These are the activations of a small neural network, seen along a few directions. Each row is one input.
Each table varies a few parts of the input and shows all the possible inputs, shuffled.
Descriptions start from the smaller parts, as in this example, which fits no table here: one of 3 separate values, together with either a single point or one of 9 places along a line or (one of 5 places around a ring, together with one of 6 places along a line).
Shared parts are said once, and a part with two or three values counts as separate values.

A family of inputs:
R1: -23 -9 -27 -38 -6 -12 -11 1 -54 -28 -27 9 54 -11 3
R2: 5 -20 -3 -72 -15 9 -16 -69 48 -25 -31 0 6 -19 17
R3: 14 -5 -2 -75 -44 11 -17 -8 59 -29 -20 3 -2 1 -14
R4: -17 -5 -29 -25 -5 -10 -36 -19 -22 -55 -26 34 25 -7 -15
R5: 26 -26 -11 -77 -28 26 14 8 8 -24 -28 -16 30 -13 17
R6: 34 -24 -21 -64 -13 19 -13 -14 32 -43 -39 -9 3 -9 -1
R7: -12 42 39 84 26 11 20 50 16 52 29 2 -36 11 24
R8: 34 -29 26 -36 4 11 13 -54 54 -8 14 -4 -37 -48 -1
R9: 13 -25 -2 30 -10 -6 56 -4 -48 16 49 -7 -17 -39 2
R10: 24 -20 -7 43 2 -13 29 -20 -16 -11 40 8 -42 -38 -19
R11: 42 -47 12 -45 -14 27 46 4 -2 8 15 -30 -17 -28 12
R12: 72 -31 10 -38 -7 16 45 30 20 18 15 -2 -12 17 3
R13: -23 -7 -24 41 0 -23 12 3 -60 -11 31 16 40 -38 -21
R14: -36 16 -18 -36 -14 -19 -40 -11 -12 -35 -27 13 20 -5 -39
R15: 9 4 11 34 -20 -21 24 -7 10 1 54 13 -46 -36 -40
R16: 47 -28 14 -38 -4 26 43 52 5 16 35 -40 -9 44 19
R17: -11 37 37 87 18 1 -13 -19 22 41 8 -5 -62 -24 6
R18: 8 13 49 11 7 43 -22 -21 59 39 -19 -26 -66 -6 22
R19: 58 -38 9 -30 -3 20 17 -6 39 -23 13 -6 -41 -31 -12
R20: -39 9 -20 42 -4 -38 -16 -17 -26 -9 24 9 7 -24 -56
R21: 48 -18 -15 -72 -28 13 16 20 21 -7 -29 11 33 44 19
R22: -60 45 10 15 23 2 -41 35 -6 19 -55 8 29 56 39
R23: -3 32 20 -23 15 22 -23 50 65 26 -59 -18 10 51 54
R24: 27 -1 -3 38 9 -14 48 54 -32 20 66 -17 -5 24 5
R25: -41 5 -15 -32 13 -20 -39 -66 -15 -36 -34 18 29 -27 -11
R26: -67 38 6 91 33 -7 -16 27 -27 47 -4 -3 13 36 19
R27: 36 -31 17 -41 -26 -5 11 -11 58 5 23 -5 -45 -10 -11
R28: -45 -4 -12 47 12 -41 -15 -73 -20 -15 25 30 15 -42 -24
R29: -6 2 -33 43 11 -25 16 15 -63 10 20 20 40 13 -26
R30: -26 5 -23 -32 -6 -5 -9 39 -56 -19 -6 0 59 69 16
R31: -22 7 -26 47 12 -23 10 46 -61 1 46 -1 47 37 -10
R32: 17 14 44 10 29 25 6 53 64 54 -8 -24 -35 31 46
R33: 4 -12 12 39 9 -32 23 -65 7 2 43 16 -36 -54 -7
R34: -20 -10 -35 52 16 -30 -12 -24 -43 -26 15 14 12 -30 -37
R35: -13 29 23 -22 -6 41 -53 -24 62 13 -68 -21 -23 13 30
R36: -61 47 14 17 11 11 -73 -28 0 3 -68 5 -1 12 9
R37: -59 45 11 94 29 -8 -50 -26 -14 26 -22 -7 -12 -15 -16
R38: 28 -10 -11 -71 -17 23 13 50 6 -13 -15 -35 37 65 27
R39: 42 -3 -5 35 5 -8 56 26 -35 24 41 6 -14 -4 -16
R40: -4 11 -21 -34 -14 3 -5 22 -43 -24 -20 41 52 33 -11
Question: What do these inputs look like to the network?
Answer: one of 5 places around a ring, together with either one of 2 separate values or one of 6 places along a line
Question: The inputs of R23 and R26 match in every part but the place on the ring of 5. If R2 is changed in the same way as R23 into R26, which row does it become?
Answer: R28
Question: The inputs of R15 and R14 match in every part but the place on the ring of 5. If R33 is changed in the same way as R15 into R14, which row does it become?
Answer: R25
Question: List by row number the other rows that have the place on the ring of 5 in common with R19.
Answer: R8, R11, R12, R16, R18, R27, R32

A family of inputs:
R41: 0 0 -11 88 -2 -10 20 10 -43 4 36 22 4 -16 -21
R42: 11 3 26 -24 -13 15 -10 -16 83 25 -12 2 -36 -7 13
R43: 62 -23 7 -4 -25 40 36 31 38 4 16 1 -24 4 14
R44: -50 29 3 67 8 -37 -23 -33 4 23 9 20 -9 -27 -21
R45: -7 -15 -19 -51 -27 -11 -30 6 -2 -34 -1 -12 12 27 -48
R46: 33 -29 -34 -40 -17 4 1 12 -24 -29 -16 22 25 8 -15
R47: -9 -27 -17 -47 -1 -8 -10 -32 -10 -38 -28 -21 26 -22 24
R48: -34 6 -9 65 45 -9 -1 -34 -34 9 12 12 -16 -34 -15
R49: -4 -15 -30 -49 10 10 -14 -34 -1 -38 -37 11 19 -18 1
R50: 0 27 -9 70 11 -28 4 14 -39 -14 31 14 -17 -11 -42
R51: -36 30 6 68 20 -16 -22 -36 -25 11 12 24 -20 -31 -13
R52: 32 -30 29 -21 4 21 13 -15 39 11 -2 -44 -26 -24 44
R53: 36 -36 11 -32 -6 11 54 19 35 24 45 0 -4 30 36
R54: -31 9 -5 67 -5 -33 -19 6 -33 8 44 -18 -20 9 -58
R55: 28 -17 17 -26 -22 15 -3 26 46 10 24 -36 -51 29 -23
R56: 4 -27 -17 -64 -26 -1 24 9 -39 -29 -6 13 39 -6 6
R57: -38 -7 -1 70 26 -17 0 -35 -44 7 22 -22 -6 -39 6
R58: -16 46 37 -3 19 42 -24 65 49 32 -54 -20 6 61 58
R59: -13 -4 -5 62 18 -39 38 -9 -53 24 62 3 28 14 -5
R60: -26 -4 -10 56 3 -20 40 10 -69 16 45 15 -1 -21 -1
R61: -6 10 -6 -48 -11 2 -32 -39 8 -35 -34 29 16 -12 0
R62: 17 10 -36 -48 -21 1 0 9 -9 -39 -23 8 9 2 -41
R63: 14 -28 -38 -60 -9 -15 20 -4 -21 -18 21 10 61 27 12
R64: -22 4 -9 -44 -22 -17 -37 -36 37 -20 -44 18 26 -10 -9
R65: 55 13 13 -23 -13 19 30 29 40 6 3 -15 -47 3 -17
R66: 34 -14 28 -21 18 30 10 -15 46 12 -15 -19 -32 -21 18
R67: 31 9 42 -22 -5 29 -9 -21 54 12 -10 3 -37 -14 19
R68: -65 59 15 80 40 -11 -49 37 -39 40 -36 1 19 50 20
R69: 46 -22 26 -38 -8 16 50 37 10 24 12 -22 -13 -15 27
R70: -46 45 -7 -29 12 16 -56 40 -1 -6 -76 2 66 64 32
Question: The inputs of R48 and R66 match in every part but one. If R59 is changed in the same way as R48 into R66, which row does it become?
Answer: R53
Question: What do these inputs look like to the network?
Answer: one of 3 separate values, together with either a single point or one of 4 places along a line or one of 5 places along a line
Question: Start at R42 and move only the place on the line of 4, one step at a time. The first step leads to R67. Which rows follow, in order?
Answer: R66, R52
Question: Start at R57 and move only the place on the line of 4, one step at a time. The first step leads to R48. Which rows follow, in order?
Answer: R51, R44
Question: List by row number the other rows that have the choice among 3 separate values in common with R56.
Answer: R45, R46, R47, R49, R61, R62, R63, R64, R70
Question: Change only the place on the line of 5 in R55. List by row number the other rows that result.
Answer: R43, R53, R65, R69
